A small network was shown many inputs. Here are its activations along a few directions, one row for each input.
In each table, some parts of the input vary, and every possible input appears once, in random order.
A made-up example of a description, with smaller parts first: one of 8 places around a ring, together with either a single point or (one of 2 separate values, together with one of 4 places along a line) or one of 11 places along a line.
Shared parts are said once, and a part with two or three values counts as separate values.

Other details of the inputs vary at random and push rows far along two fixed directions, the same in every table; ignore that.

A family of inputs:
x1: |  -1 |   1 |  -6 | -18 |   2 |  -3 |  48 |  13 |  -6 |   7 |  10 |   9 |
x2: |  -1 | -17 | -17 |  -2 |   5 |  15 |  -6 | -22 |   8 | -10 |  17 |  -6 |
x3: |  -7 |  13 |  20 |  27 | -24 |   0 |  -6 |  13 |  -4 |  -9 | -31 |   1 |
x4: |  13 | -43 | -39 | -16 |  32 |  -1 | -18 | -10 |   8 |   8 |  30 |  -1 |
x5: |   3 |  16 |  -9 |   9 |   4 |  22 | -54 | -22 |   7 |   7 |   9 |   3 |
x6: |  11 | -19 | -27 | -35 |  22 |  -5 |   6 | -25 |   4 |  12 |  26 |   0 |
x7: |  -1 |  41 |  37 |  24 |  -9 |  -4 | -10 |  32 |  -7 |  -3 | -25 |   1 |
x8: |  -4 | -19 |  -4 |  -1 |  -1 | -12 |  31 |  26 | -10 |  -9 |  -4 |  -2 |
x9: |   4 |  21 |  14 |  24 |  -7 |   7 | -43 |  -2 |   4 |   7 | -17 |   6 |
x10: |   5 | -39 | -34 | -27 |  19 |   4 |  -7 | -42 |   9 |  -4 |  27 | -12 |
x11: |  -6 |  35 |  30 |  26 | -12 |  -4 | -14 |  32 | -12 |  -2 | -26 |   2 |
x12: |  10 |  12 |  18 |  10 |  14 |   7 | -43 |   0 |  15 |  -1 |   7 |  -6 |
x13: |  -9 | -18 | -16 | -10 | -10 |  -1 |  44 |   9 | -10 |  -6 |   5 |   1 |
x14: | -11 |  -2 | -10 |  -5 | -11 |  -3 |  41 |  16 | -12 |   3 |   0 |   6 |
x15: |   0 |  17 |  -3 |  -2 |   0 |   6 | -39 | -23 |  -2 |   7 |  -2 |  -2 |
x16: |  -2 |  -2 |   5 | -28 |   1 | -15 |  46 |   0 |  -3 |   3 |  10 |  -1 |
x17: |   8 |  -8 |   1 |  21 |   2 |  15 | -53 | -28 |  17 | -10 |  -2 |  -6 |
x18: |   2 | -21 | -28 | -15 |   8 |   7 | -28 | -35 |   4 |  -2 |  13 |  -8 |
x19: |   3 |  -4 |   6 |  20 |   8 |   9 | -42 |  -7 |   8 | -15 |  -1 | -12 |
x20: |   8 | -12 |   0 | -12 |   4 | -15 |  44 |  17 |  -1 |  11 |   1 |  11 |
x21: |  -9 |  29 |  26 |  31 | -25 |  -2 |  -9 |  20 |  -7 |  -1 | -36 |   6 |
x22: |   4 |  -5 |  18 |  -7 |  -2 | -15 |  44 |  18 |   5 |   5 |   0 |   6 |
x23: | -13 |  16 |   5 |  -1 | -17 |  -9 |  18 |   6 | -15 |   1 | -18 |  -2 |
x24: |  -6 |   8 |  12 | -13 |  -4 |  -3 |  48 |  14 |   0 |   1 |   8 |   5 |
Description of these inputs: one of 4 places along a line, together with one of 6 places along a line.
Changing only the place on the line of 6 turns x4 into x11. The same change can be made to x14. Which row results?
> x5
Which other rows does x16 become when the place on the line of 4 takes its other values? List them by row number.
> x12, x22, x24

A family of inputs:
x25: |  -6 | -21 | -17 |   0 |  -6 |  -1 |  15 |   1 |  -7 |  -4 |  -1 |   0 |
x26: |   3 |  -1 |  -9 |  14 |  -4 |  12 | -32 | -14 |   7 |   6 |  -5 |   6 |
x27: |   7 | -14 | -11 |  -3 |  15 |  -6 |  12 |  20 |  -2 |   8 |   9 |   8 |
x28: |  -6 |  -4 | -15 | -18 |  -2 |  -5 |  19 | -13 | -11 |   2 |   3 |  -1 |
x29: |   1 |  14 | -12 |  -1 |   0 |  12 | -33 | -20 |  -1 |   7 |   2 |   3 |
x30: |  -5 | -14 |  -3 |  -3 |  -5 |   7 |  23 |  -4 |   6 |  -9 |  10 |  -1 |
x31: |  10 | -13 |   4 |  19 |   7 |   4 | -38 |  -4 |  12 |  -2 |  -4 |   0 |
x32: |   4 | -23 |  -9 |  -1 |  12 |  -6 |  12 |  15 |  -3 |  -4 |   6 |   0 |
x33: |   8 |   0 |   6 |   7 |  11 |   7 | -35 | -14 |  12 |  -8 |   5 | -10 |
x34: | -18 |  35 |  22 |  34 | -30 |   9 | -12 |  15 | -14 | -16 | -35 |  -3 |
x35: |  -6 |  15 |  -7 |  -7 |  -2 |  10 | -32 | -26 |  -1 |   0 |   4 |  -8 |
x36: |   6 | -20 |  -2 |  -1 |  12 |  -2 |  16 |  12 |   3 |  -5 |  11 |  -1 |
x37: | -15 |   5 |  17 |  18 | -30 |  -7 |  40 |  24 | -14 |  -9 | -31 |   3 |
x38: |  -4 |  29 |  39 |  20 | -14 |  -5 |  31 |  41 |   0 |  -3 | -17 |   8 |
x39: |   2 |   8 |  -9 |  10 |   1 |  19 | -30 | -15 |   7 |   2 |   8 |   2 |
x40: |   6 |   7 |  -2 |  10 |  14 |   9 | -39 |   6 |   6 |   6 |   9 |   1 |
x41: |  -1 |  32 |  36 |  37 | -18 |  -2 | -16 |  30 |  -1 |   1 | -34 |   8 |
x42: |   7 | -25 |  -1 |  -5 |   5 | -14 |  13 |   2 |   4 |  -2 |  -2 |  -3 |
x43: |  -7 |  -5 | -17 |  -8 |   0 |   3 |  17 |   8 |  -7 |   4 |  10 |   3 |
x44: |  10 |   1 |   6 |   3 |   8 |  -3 | -37 | -17 |  10 |   7 |  -4 |   0 |
x45: |   9 | -11 |  -4 |  -3 |  16 |  -2 |  16 |  17 |   4 |   7 |  14 |   6 |
x46: |   4 |  17 |   3 |  -1 |  -2 |  17 | -26 | -24 |  14 |   4 |  10 |   3 |
x47: |  -4 |  -9 | -20 |  -5 |   0 |   2 |  18 |   5 |  -8 |   4 |   4 |   6 |
x48: |  -1 |  50 |  48 |  22 | -15 |   3 | -10 |  20 |   5 |   0 | -21 |   5 |
x49: | -13 |  40 |  26 |   8 | -28 |  -1 |  35 |  20 | -15 |  -1 | -23 |   5 |
x50: |  10 |  -3 |  -1 | -14 |  15 |  -5 |  17 |   8 |   3 |  11 |  13 |   6 |
x51: | -19 |  39 |  24 |  26 | -32 |   4 | -12 |   4 | -14 | -18 | -37 |  -9 |
x52: |  -7 |   1 | -11 |   9 |  -2 |  17 | -33 | -14 |   1 |  -9 |   4 |  -7 |
x53: |   5 |   7 |  -6 |   3 |  -5 |   9 | -31 | -23 |   6 |  10 |  -5 |   6 |
x54: |   6 |  -6 |   1 | -16 |  13 |  -9 |  18 |  -1 |   1 |   5 |  11 |  -2 |
x55: |  -2 |   3 |  -5 |   4 |  -3 |  15 | -29 | -30 |   6 | -11 |   3 | -11 |
x56: |  11 | -12 |  -1 | -10 |   9 | -12 |  14 |   8 |   4 |  15 |   2 |  10 |
x57: | -1 | -5 | -5 | -5 | -2 |  7 | 24 |  1 |  6 |  1 | 12 |  6 |
x58: |   3 | -19 |  -8 |  -9 |  11 | -11 |  12 |   5 |  -3 |  -6 |   4 |  -6 |
x59: |   8 |   5 |   2 |   1 |   9 |  -3 | -40 | -14 |   5 |   6 |  -1 |  -3 |
x60: |   5 | -26 |  -7 |   1 |   9 |  -9 |  10 |  15 |  -2 |  -1 |   3 |   1 |
x61: |  -4 |  -1 |  -7 | -18 |  -2 |  -1 |  23 | -15 |  -4 |   0 |   8 |  -3 |
x62: |   2 |  10 | -10 |   1 |  -3 |   8 | -34 | -19 |   1 |   9 |  -1 |   4 |
x63: |   1 |  -5 |  -3 | -19 |  13 | -11 |  13 |   4 |  -4 |   5 |  11 |  -4 |
x64: |  -5 |  30 |  31 |  12 | -17 | -17 |  24 |  39 | -15 |   6 | -28 |   9 |
x65: |  -4 | -20 | -10 |  -6 |  -9 |  -6 |  18 | -12 |  -2 |  -5 |  -6 |  -4 |
x66: |   1 | -19 |  -6 |  -4 |  12 |  -5 |  11 |  17 |  -3 |  -4 |  11 |  -4 |
x67: |   5 |  -2 |  -5 | -17 |  14 |  -8 |  13 |  14 |  -3 |  12 |  13 |   4 |
x68: |   0 |   2 | -14 |  12 |  -2 |  11 | -34 | -11 |   2 |   6 |  -1 |   4 |
x69: |   0 | -15 |  -5 | -12 |  10 |  -9 |  12 |   7 |  -3 |  -6 |   9 |  -9 |
x70: |  -7 | -17 | -15 |  -9 |  -7 |  -6 |  16 |  -9 |  -7 |  -6 |  -3 |  -6 |
x71: |  -5 | -15 | -11 |  -3 |  -3 |   6 |  21 |  -3 |  -2 |  -8 |   7 |  -2 |
x72: |  -5 |   3 | -14 | -18 |  -1 |   0 |  18 |   0 |  -9 |   8 |   9 |   2 |
x73: |   8 |  -6 |  -8 | -14 |  15 |  -9 |  13 |  12 |  -3 |  12 |   9 |   7 |
x74: |   4 | -22 |  -5 |  -7 |   7 | -14 |  11 |   5 |  -2 |  -3 |   1 |  -5 |
x75: |  -5 |  -7 | -13 | -16 |  -5 |  -8 |  17 | -12 |  -9 |   4 |  -1 |  -1 |
x76: |  -8 |   5 |  -9 |   0 |  -3 |  12 | -33 | -24 |   0 | -11 |   2 | -13 |
x77: |  -1 |  14 |   5 |  -4 |  -3 |  13 | -25 | -33 |  12 |  -2 |   7 |  -4 |
x78: |  -3 | -10 |  -8 | -13 |  -7 |  -8 |  19 | -15 |  -4 |   5 |  -4 |   1 |
x79: |   8 |   1 |  14 |   6 |   8 |   8 | -31 | -15 |  19 |  -9 |   7 |  -8 |
x80: |   9 |  -2 |  12 |  14 |  10 |  12 | -32 |  -6 |  19 |  -8 |   9 |  -3 |
x81: |   6 |  -5 |   9 | -16 |  11 |  -7 |  20 |  -3 |   9 |   3 |  13 |   0 |
x82: |  -5 | -10 |  -1 | -11 |  -6 |   2 |  24 | -14 |   6 | -11 |   8 |  -6 |
x83: |  -6 |  22 |  27 |  23 | -16 | -14 |  23 |  47 | -13 |   2 | -27 |   9 |
x84: |   4 |  -9 |  -6 | -17 |  13 | -13 |  14 |   2 |  -5 |   5 |   7 |   0 |
What is each input in this table made of?
> one of 2 separate values, together with one of 5 places around a ring, together with one of 6 places along a line
Changing only the choice among 2 separate values turns x35 into x63. The same change can be made to x62. Which row results?
> x64
Changing only the choice among 2 separate values turns x73 into x29. The same change can be made to x80. Which row results?
> x30
Which other rows does x81 become when the choice among 2 separate values takes its other values? List them by row number.
> x77
A walk changes only the place on the ring of 5. It starts at x55 and steps to x61. List the rest of the walk in order.
> x49, x39, x71
Which other rows does x50 become when the place on the ring of 5 takes its other values? List them by row number.
> x33, x36, x45, x54
Which other rows does x82 become when the choice among 2 separate values takes its other values? List them by row number.
> x79
